These are the activations of a small neural network, seen along a few directions. Each row is one input.
In each table, some parts of the input vary, and every possible input appears once, in random order.
A made-up example of a description, with smaller parts first: one of 6 places along a line, together with either a single point or one of 11 places around a ring or (one of 3 separate values, together with one of 8 places around a ring).
Shared parts are said once, and a part with two or three values counts as separate values.

Other details of the inputs vary at random and push rows far along two fixed directions, the same in every table; ignore that.

Rows:
r1: [ 25 -19  29  45  -8 -32   2 -74 -70  26 -13  11]
r2: [ 20 -23  41  38 -21 -26   4 -69 -60   2 -13  23]
r3: [-28 -31 -47 -17  12  59 -51   6  31 -35 -18  75]
r4: [ -6  76   8   1   3 -11  34  19  22   7  41 -32]
r5: [-23  47   2  -7  23 -26  34  28  11   7  48 -43]
r6: [-22  32 -36 -39  35   0 -15  62  59   0  28 -32]
r7: [ 21 -30  34  34  -6 -36   4 -68 -66  22 -12   9]
r8: [-10 -36 -53 -21  15  55 -64  10  41 -18 -32  61]
r9: [  5  38  24  34  -4 -31  35 -33 -38  18  22 -15]
r10: [ 38 -36  69  41 -24 -25  14 -53 -47 -12 -17   5]
r11: [ 20 -50  14  -9 -18  29 -54 -21  15 -29 -42  53]
r12: [ -3  26  25  19   0 -35  34 -24 -33  14  24 -16]
r13: [ 36  31  37  36 -21 -23  35 -18 -24  30   4 -22]
r14: [-21  39 -24 -12  19 -29  23  31   1  20  39 -54]
r15: [-17  29 -22 -39   4  14   6  73  58  -3  22 -46]
r16: [-48  22 -43 -43  19  26   7  70  46 -13  34 -26]
r17: [  9  71  10   1   3 -19  27  19  25  20  33 -41]
r18: [ -3 -51 -10 -35   7  44 -61  29  53 -50 -28  43]
r19: [ 22 -40  52  41 -12 -15  13 -54 -61   1 -16  16]
r20: [-16 -35 -15 -41   0  53 -53  16  47 -53 -22  63]
r21: [-14  31   0 -18  -2 -10  49  43  19  -3  22 -54]
r22: [-13 -29 -18 -36  -5  53 -60  13  46 -51 -22  61]
r23: [-29  64 -28  -1   6  -9  45  11   6  20  34 -13]
r24: [  4 -43  -4  -1 -23  41 -26 -28   5 -35 -46  75]
r25: [ 12 -45   7   3 -20  45 -35 -18  -2 -36 -39  68]
r26: [ -6  61 -14  -8  14 -30  11  20  21  31  38 -44]
r27: [-25  52 -60 -30  27  23 -12  61  52  12  25 -11]
r28: [  3  -8  10  17  -1 -29  25  -9 -39  32   9 -42]
r29: [ 11 -62  24  -1 -12  39 -35 -14   0 -43 -35  54]
r30: [  0  30   4 -17  -3 -19  42  42  22  12  13 -65]
r31: [ 20   7  47  27 -29 -29  49  -9 -33   9   9 -48]
r32: [-27 -32 -42 -24   7  62 -50  16  24 -39 -20  72]
r33: [ 23  12  35  29   2 -38  27 -17 -32  38  11 -39]
r34: [ -3 -58 -16  -5   4  19 -58 -36 -14 -14 -31  57]
r35: [-16  57 -35  -2  21 -10  25  21   1  37  39 -26]
r36: [ 20  40  28  41 -16 -19  42 -25 -20  18  14 -10]
r37: [ 10 -82  -5 -12  -6  17 -32  -6 -10 -20 -59  18]
r38: [ -6 -68   3  -4 -11  24 -36 -13 -22 -44 -33  42]
r39: [ 33  10  45  24 -27 -39  32  -9 -25  13   4 -50]
r40: [ 27 -25  14  55  -7 -23   6 -73 -65  32 -15  21]
r41: [ -9  53 -11 -14  19 -27  16  24  20  28  35 -41]
r42: [ 11   7  27  28  11 -52  31 -29 -46  33  20 -41]
r43: [-50   9 -67 -57  34  23   0  70  49  -8  16 -25]
r44: [-21  45 -23 -46  14  14  -9  58  70  -8  26 -15]
r45: [ 13 -52  41  29 -20 -24  31 -46 -69  -4 -31  -6]
r46: [-23  53 -44 -34   6  25   6  50  67  -1  16   0]
r47: [ 11 -66  17  -6 -25  28 -35  -8  -6 -52 -40  40]
r48: [ 35 -46  46  38 -23 -31  10 -40 -59  24 -28 -25]
r49: [ 46 -40  66  39 -26 -17   5 -46 -42   9 -27   4]
r50: [-12 -58 -36 -38   7  39 -69  32  33 -36 -35  33]
r51: [-42  27 -53 -43  47  22 -12  60  48   2  37 -14]
r52: [ 10 -49  -9   2   1  26 -60 -28  -2 -15 -42  54]
r53: [ 10  66  -4  10   2 -10  31  19  28  29  28 -31]
r54: [ -7  57 -30  -1   7 -20  32  11  14  37  20 -25]
r55: [  3  22  -6  31  -2 -35  41 -46 -46  39   5  -5]
Each input here is: one of 5 places around a ring, together with one of 11 places along a line.
The inputs of r13 and r17 match in every part but the place on the line of 11. If r27 is changed in the same way as r13 into r17, which row does it become? -> r52
The inputs of r32 and r16 match in every part but the place on the line of 11. If r25 is changed in the same way as r32 into r16, which row does it become? -> r31
Change only the place on the ring of 5 in r39. List by row number the other rows that result. -> r14, r38, r47, r50
Change only the place on the line of 11 in r14. List by row number the other rows that result. -> r1, r7, r28, r34, r35, r40, r42, r43, r51, r55

Rows:
r56: [ -3  30  15   0   3 -42  44  18 -16  19  28 -60]
r57: [-7 52 -4  9 -5 -2 29  2  9 11 25  2]
r58: [  6 -41 -15   0   7  11 -34  -6   2  -6 -29  31]
r59: [  8  35   8  36  -1 -42  45 -40 -46  50  20 -28]
r60: [  0  -5   3  -1  -9   1  13   7  -3 -10  -9  -8]
r61: [-16 -25 -17  -5  20   4 -14  -2 -11   5  -4   8]
r62: [-14 -20 -13  -9   4  35 -26   5  17 -33 -10  38]
r63: [ -4 -15  -9   6  11 -13  -9 -34 -29  18  -5   8]
r64: [ 30  -5  35  22 -22   4  -8 -35 -18  -5 -15  33]
r65: [-33  19 -28 -42  20  10   7  75  44 -12  33 -45]
r66: [ 22 -43  28  -6 -17   2 -11   0   4 -14 -24  -6]
r67: [  1  -7   5  11  -9   5 -13 -29  -9 -11  -8  32]
r68: [ 25 -48  38  10 -26   7 -16 -18 -14 -17 -39  11]
r69: [-21  26 -36 -44  17  44 -24  54  78 -31  11  18]
r70: [  6  48 -10  14   6 -26  18   3  -6  34  26 -33]
The inputs of r64 and r70 match in every part but one. If r67 is changed in the same way as r64 into r70, which row does it become? -> r63
Describe the family of inputs behind these rows. -> one of 3 separate values, together with one of 5 places around a ring
Change only the place on the ring of 5 in r56. List by row number the other rows that result. -> r60, r65, r66, r68
Change only the choice among 3 separate values in r69. List by row number the other rows that result. -> r58, r66

Rows:
r71: [ -6  24  -2  -5 -18  -1  32  14   8   2   6 -15]
r72: [-15  16 -45 -25  11  43 -25  42  48  -3   4  15]
r73: [ -9  30  -7 -17   8  -6  38  51  31  12  24 -55]
r74: [-12 -46 -30  -9  11  29 -53 -31   9 -14 -31  74]
r75: [-18  48 -23 -12  16  17  -5  40  36  -2  33  -3]
r76: [-15 -44 -22 -36 -15  59 -42  24  46 -57 -35  56]
r77: [-12  45  13  23  -5 -44  59 -26 -41  22  38 -30]
r78: [ 10  34  27  31 -21 -45  66 -27 -48  31  13 -44]
r79: [ -5  32 -18 -23   8 -14  11  49  31  18  21 -53]
r80: [-16  -5 -16 -13  17  -9 -12   7  -4   7   8 -15]
r81: [ 17  56  13   7  -5 -30  32   5  18  30  17 -33]
r82: [ 28 -68  45  24 -15 -16 -32 -59 -56  -8 -36  21]
r83: [-30 -44 -27 -29  20  33 -28  20  15 -27 -10  27]
r84: [-38 -13 -46 -37  27  29 -10  48  36 -19   2   3]
r85: [-12  12 -34   9  15  11  -4   0  -4  17   8  12]
r86: [  2 -39 -12   2   4  39 -52 -23  -7 -27 -21  72]
r87: [ 28  35  25  29 -14 -39  38 -28 -18  46   1 -28]
r88: [ 15  56   8  20  -7 -17  33  15   5  31  26 -35]
r89: [-14  -5 -26 -25  21  28 -44   0  31 -20  -3  51]
r90: [ -5  40  -1 -22  11 -13   6  47  35   2  33 -54]
r91: [  3  66   6  11   5  -8  26  25  17  19  38 -35]
r92: [ 23 -67  40  15 -38  24 -27 -46 -31 -46 -52  56]
r93: [ 23 -40  20  52 -11 -11  -9 -77 -71  15 -22  40]
r94: [  5  50  10   8   8 -25  17  -5   8  18  28 -15]
r95: [  8  45  -2  27   9 -42  39 -29 -26  49  21 -26]
r96: [-27  -5 -38 -37  18  25  -3  53  38 -10   3 -13]
r97: [ 29  23  30  31  -9 -60  45 -22 -52  48  14 -70]
r98: [ 25 -83  50  22 -16   9 -22 -34 -38 -31 -43  32]
r99: [ -9  34 -21 -29  16  19 -22  32  60 -11  12  11]
r100: [ 24  43  19  33  -6 -49  45 -38 -35  53  10 -35]
r101: [ 27 -48  59  37 -36 -11   4 -65 -58 -24 -31  38]
r102: [  9 -55  21  30 -22  -5   5 -66 -60 -12 -38  41]
r103: [ -1   7  27  12   9 -23  31  -2 -22   4  25 -31]
r104: [-19 -39 -40 -29  20  22 -46  20  15 -14 -20  19]
r105: [-21  14   0  -9  -1   3   8   1   0 -20  19  11]
r106: [ 40 -67  58  34 -25 -22 -24 -56 -56  -7 -38  14]
r107: [ -7   3 -22 -40   3  12 -26  55  53 -14   2 -21]
r108: [ -9 -22 -36  -3   3  36 -33   0   8  -4 -18  34]
r109: [ -1 -16  13 -16  -1  18  -3  27  24 -28  -3 -10]
r110: [-13  -8 -18 -43   7  36 -12  60  59 -30  -3  -7]
The inputs of r105 and r101 match in every part but one. If r89 is changed in the same way as r105 into r101, which row does it become? -> r94
Describe the family of inputs behind these rows. -> one of 5 places around a ring, together with one of 8 places around a ring
A walk changes only the place on the ring of 5. It starts at r110 and steps to r107. List the rest of the walk in order. -> r81, r88, r76
A walk changes only the place on the ring of 5. It starts at r97 and steps to r96. List the rest of the walk in order. -> r78, r108, r100
